Each row below holds a small network's activations on one input, seen along a few directions.
In each table, some parts of the input vary, and every possible input appears once, in random order.
A made-up example of a description, with smaller parts first: values(2) and (point or ring(9) or (line(4) and ring(8))).
Shared parts are said once, and a part with two or three values counts as separate values.
(in the rows, 128 means zero)

Other details of the inputs vary at random and push rows far along three fixed directions, the same in every table; ignore that.

A family of inputs:
r1: [134 125 121 142 125 154 134 136 108 135 144]
r2: [123 130 135 139 123 148 142 126 121 126 151]
r3: [127 130 128 113 135  97 119 124 141 121 112]
r4: [129 133 112 130 143 117 149 125 104 136 126]
r5: [124 125 123 142 125 150 131 125 112 128 148]
r6: [121 118 137 134 104 137 105 125 130 118 133]
r7: [133 135 113 135 149 125 143 119 103 137 119]
r8: [116 117 128 116 129 100 120 118 138 136 110]
r9: [132 130 127 121 127 105 119 130 131 128 100]
r10: [127 121 137 122 113 130 107 135 149 116 138]
r11: [130 118 133 129 108 145 105 130 137 126 128]
r12: [133 116 129 135 102 133 108 126 143 129 132]
r13: [118 135 138 145 125 147 137 130 118 120 148]
r14: [129 125 122 113 123 102 122 125 127 129 107]
r15: [132 122 114 118 122  98 120 124 127 133 110]
r16: [132 143 126 124 159 119 149 124 125 130 121]
r17: [127 133 129 125 138 151 135 138 125 122 152]
r18: [161 124 107  59 128 144 213 148 216 164 183]
r19: [134 124 126 121 124 106 122 127 127 132 101]
r20: [130 130 128 120 130 106 120 122 141 127 102]
r21: [126 125 119 137 126 153 129 129 110 129 148]
r22: [133 140 120 126 151 128 153 123 109 137 117]
r23: [131 128 128 123 125 103 120 132 131 127 100]
r24: [124 117 123 128 130 101 117 117 135 144 106]
r25: [123 122 132 128 106 136 102 141 125 117 130]
r26: [131 134 114 137 148 126 142 117 104 137 119]
r27: [125 141 119 120 150 120 149 126 116 128 123]
r28: [133 126 132 124 123 102 127 115 144 131 106]
r29: [129 142 123 121 154 116 148 132 114 127 127]
r30: [134 128 120 140 127 157 131 134 110 135 144]
r31: [130 117 136 132 106 142 106 127 138 124 127]
r32: [128 123 142 137 106 137 110 132 144 120 130]
r33: [125 126 127 144 121 146 135 124 117 129 152]
r34: [130 142 120 114 157 115 151 129 123 128 128]
r35: [124 129 126 116 128 101 120 122 139 123 108]
r36: [168 116 109  49 111 134 184 144 245 163 165]
r37: [128 123 134 131 108 143 101 141 131 121 125]
r38: [125 136 140 149 128 150 138 130 119 124 141]
r39: [118 123 134 128 134 106 114 123 134 133 103]
r40: [132 142 129 129 158 119 150 122 124 128 122]
r41: [121 142 129 132 147 117 155 118 119 126 127]
r42: [119 116 121 123 129  98 120 117 134 140 113]
r43: [136 116 131 131  99 127 117 127 155 133 136]
r44: [127 132 131 130 133 148 135 146 116 122 151]
r45: [127 123 124 128 118  93 125 115 137 131 115]
r46: [122 131 129 137 128 152 134 142 107 123 145]
r47: [119 134 128 136 134 158 133 135 108 121 146]
r48: [124 135 123 126 147 119 151 114 116 130 123]
r49: [125 129 124 115 125 102 118 129 132 123 106]
r50: [134 126 126 120 124 108 119 125 127 132 101]
r51: [131 134 118 140 146 122 145 113 110 136 120]
r52: [111 134 128 132 154 120 143 122 113 133 123]
r53: [123 117 132 128 106 139 101 129 130 120 131]
r54: [124 118 131 126 104 140 102 135 124 122 131]
r55: [129 115 122 127 103 134 103 134 128 127 134]
r56: [129 140 131 139 147 119 158 114 115 134 120]
r57: [129 122 133 128 110 141 102 138 135 121 125]
r58: [125 117 129 123 106 138 102 133 128 121 130]
r59: [132 131 130 119 136 105 115 127 136 123 106]
r60: [134 143 126 127 156 121 147 133 112 130 121]
r61: [127 122 134 129 110 142 102 136 135 120 125]
r62: [135 122 134 119 114 135 104 142 148 121 131]
r63: [117 116 139 122 119 128 104 138 147 125 137]
r64: [129 129 128 136 131 163 134 130 113 130 141]
r65: [131 123 145 135 109 132 104 134 147 118 133]
r66: [123 116 131 125 106 140 102 131 128 121 131]
r67: [130 132 138 131 132 102 115 122 135 120 107]
r68: [123 132 135 127 132 100 116 122 131 116 113]
r69: [125 131 136 126 130  97 119 122 137 118 115]
r70: [134 142 127 129 156 118 149 134 112 130 120]
r71: [124 135 137 147 130 156 134 129 116 122 141]
r72: [121 133 131 135 131 153 140 131 122 122 148]
r73: [123 116 141 125 119 133 105 139 153 129 134]
r74: [124 134 119 139 143 117 146 112 108 132 126]
r75: [118 123 135 142 135 158 130 129 114 137 141]
r76: [120 123 138 134 107 135 107 130 135 114 133]
r77: [124 124 144 132 108 125 107 134 144 114 139]
r78: [128 122 116 121 124 100 118 116 132 131 111]
r79: [133 127 121 143 125 158 131 135 105 134 145]
r80: [130 143 122 117 156 118 151 131 119 128 128]
r81: [129 134 111 127 146 120 145 120 107 135 126]
r82: [126 133 133 141 132 157 137 131 121 125 141]
r83: [124 125 132 125 121  98 121 114 133 125 109]
r84: [132 127 128 146 123 150 137 124 122 134 147]
r85: [129 135 143 144 131 145 135 133 127 122 146]
r86: [133 134 115 134 148 123 146 115 113 139 120]
r87: [129 131 135 143 129 159 139 125 117 129 144]
r88: [135 135 131 127 137 152 137 143 127 128 146]
Description of these inputs: values(2) and line(4) and (point or line(10)).
Q: The inputs of r70 and r44 match in every part but the values(2) part. If r24 is changed in the same way as r70 into r44, which row does it become?
A: r42
Q: The inputs of r73 and r63 match in every part but the values(2) part. If r23 is changed in the same way as r73 into r63, which row does it become?
A: r46
Q: The inputs of r1 and r4 match in every part but the values(2) part. If r59 is changed in the same way as r1 into r4, which row does it become?
A: r17
Q: A walk changes only the line(10) part. It starts at r46 and steps to r25. List the rest of the walk in order.
A: r49, r27, r47, r35, r72, r76, r41, r13
Q: Which other rows does r43 become when the values(2) part takes its other values? List them by row number.
A: r45
Q: A walk changes only the line(4) part. It starts at r85 and steps to r38. List the rest of the walk in order.
A: r56, r43
Q: Which other rows does r84 become when the values(2) part takes its other values? List them by row number.
A: r33

A family of inputs:
r89: [113 147 148 151 136 123 125 129  97 104 133]
r90: [136 110 117 115  82 117 102 133 137 129 120]
r91: [137 113 136 122 100  86  90 104 170 132  74]
r92: [134 110 139 116  97  86  87  94 172 131  64]
r93: [147 120 138 115 107 118  84 147 163 119 106]
r94: [138 106 103  97  98  78  75 127 144 124  91]
r95: [145 140 114 124 189  85 209  97 161 181 106]
r96: [123 126 112 138 119 132 132 125  84 126 118]
r97: [111 146 149 150 134 126 130 128 100 103 131]
r98: [152 142  88  94 170  86 194 120 121 155 121]
r99: [134 143 145 159 133 189 131 148  92 121 150]
r100: [129 146 127 136 157 106 111 124  99 118  78]
r101: [127 128 103 136 134 133 114 130  79 126 124]
r102: [125 130 105 141 130 189 134 142  79 129 168]
r103: [135 121 141 117 102  87  92 128 154 116  68]
r104: [109 147 134 134 155  85 113 116 105 102  96]
r105: [ 80 133 150 126 172 184 136 150 102 119 176]
r106: [ 92 114 109 111 160 101  98 126  78 141  86]
r107: [135 141 128  81 139  73 184 122 192 128 121]
r108: [136  88 114 132  68 162 107 131 162 153 170]
r109: [115 106 112 167 124 128 125 104  94 158 131]
r110: [142 129 125  81 129  99 194 109 226 148 153]
r111: [109 145 150 152 128 168 147 137 104 105 165]
r112: [145 117 139 120  97 171  87 160 162 119 145]
r113: [152 124  96  74 115 108 184 129 179 157 137]
r114: [117 142 145 149 142 117 117 133  99 102 132]
r115: [105 136 144 149 142  99 131  81 109 114  99]
r116: [115 100 144  89 116 178  87 172 177 139 146]
r117: [120 115 111 147 118 142 133  90  88 141 118]
r118: [102 127 145 169 148  75 122  93 117 132 103]
r119: [111 145 138 141 151 130 121 131 100  99 138]
r120: [134  91 115 124  65 171 110 125 158 144 167]
r121: [127 121 147 122  99 153 102 154 165 104 173]
r122: [134 142 131 139 151 139 113 136 100 116 109]
r123: [115 144 144 144 146  79 114 121 100 102 102]
r124: [141 103 142 141  83 168 101 138 180 143 155]
r125: [130 130 115 147 119 178 139 140  79 132 164]
r126: [139 140 138 147 145 137 117 140  98 120 113]
r127: [133 145 127 129 164 164 229 122 166 157 208]
r128: [130 130 106 137 137 130 122 131  82 127 128]
r129: [150 139  93 103 158 128 200 131 120 154 155]
r130: [127 121 143 116  98 153 100 153 170 104 171]
r131: [133 143 143 149 136 142 125 133  98 120 108]
r132: [147 156 122 110 165 137 205 131 141 146 129]
r133: [147 118 143 119 100 118  89 147 158 121 110]
Q: The inputs of r105 and r106 match in every part but one. If r121 is changed in the same way as r105 into r106, which row does it become?
A: r128
Q: The inputs of r115 and r117 match in every part but one. If r123 is changed in the same way as r115 into r117, which row does it become?
A: r129
Q: What is each input in this table made of?
A: values(3) and (point or line(4) or line(10))
Q: Which other rows does r94 become when the values(3) part takes its other values? List them by row number.
A: r119, r122
Q: Which other rows does r118 become when the line(4) part takes its other values? List them by row number.
A: r110, r115, r127
